Each row below holds a small network's activations on one record, seen along a few directions.
Here are examples, each followed by its value of one field, SAGU.
Records without SAGU are marked missing.
The largest differences between rows may come from other fields.
(in the rows, 500 means zero)
Random noise pushes rows far along 3 fixed directions. That doesn't count. These rows show it; they differ only by the noise:
[482 496 515 461 535 538 461 572 518 537 490 502 467 463 512]
[398 580 496 386 546 581 445 577 616 571 469 522 457 504 577]
[459 545 575 458 498 553 390 490 384 523 573 486 430 470 610]
[494 501 560 484 513 535 422 518 404 517 549 486 446 454 554]
[627 369 619 664 750 518 530 525 383 476 556 494 421 347 450]

[601 382 504 507 307 439 424 552 291 481 533 442 530 453 407] -> lan
[427 545 489 430 558 564 475 561 615 540 463 523 479 498 549] -> sosek
[602 400 501 631 674 477 607 526 567 473 473 517 522 445 380] -> lan
[668 312 463 536 358 407 547 640 379 480 445 458 585 484 260] -> gete
[473 498 464 389 287 499 392 557 438 520 485 465 536 514 512] -> kinal
[442 600 578 492 602 567 436 424 466 522 572 504 424 491 651] -> kadog
[555 443 484 556 500 460 532 519 505 479 486 496 532 485 429] -> sosek
[380 636 536 454 708 612 493 473 641 550 511 547 431 510 626] -> lan
[479 521 512 386 423 534 440 592 460 551 491 491 500 546 505] -> gete
[512 424 397 456 560 513 579 692 740 557 340 519 550 464 345] -> kinal
[603 380 615 611 694 492 511 504 379 455 560 488 445 393 509] -> reli
[542 459 534 603 571 458 494 443 438 454 552 496 490 419 477] -> missing
[428 641 538 482 422 505 426 364 407 496 594 490 473 569 633] -> sosek
[653 291 383 556 187 311 493 576 397 426 450 441 650 450 252] -> missing
[492 533 540 504 635 499 519 483 561 509 518 526 470 510 580] -> reli
[350 696 396 501 581 540 659 377 812 510 412 543 546 653 516] -> fanos
[433 555 495 449 463 497 412 469 506 502 533 509 498 477 576] -> missing
[430 557 437 435 579 548 538 568 719 555 407 530 507 514 497] -> kadog
[520 573 558 686 511 471 571 215 348 393 612 469 508 562 546] -> fanos
[470 542 443 530 341 471 544 381 476 444 489 466 571 581 468] -> fanos
[510 545 460 449 184 417 408 447 366 497 542 449 564 585 507] -> kinal
[403 568 424 347 364 535 435 576 603 559 430 497 518 539 533] -> kadog
[469 468 465 409 600 524 523 665 695 561 401 523 497 483 473] -> reli
[420 595 524 337 374 555 384 530 421 548 531 499 491 571 603] -> gete

Which value of SAGU does each new row have?
[465 540 408 431 381 466 508 558 628 539 435 502 556 568 450] -> sosek
[443 615 553 523 702 566 511 415 577 520 551 543 447 513 615] -> lan
[376 628 555 382 543 612 374 478 497 553 544 514 419 490 703] -> kadog
[419 569 520 390 465 569 390 540 493 555 511 492 460 493 598] -> kinal
[554 536 540 563 292 418 426 343 244 449 620 444 522 545 539] -> kinal
[454 552 480 439 488 524 468 534 572 543 478 504 503 517 527] -> kinal
[472 557 599 482 676 595 485 500 477 523 544 524 437 510 594] -> gete
[438 524 588 450 710 592 458 539 546 527 520 523 411 449 639] -> reli
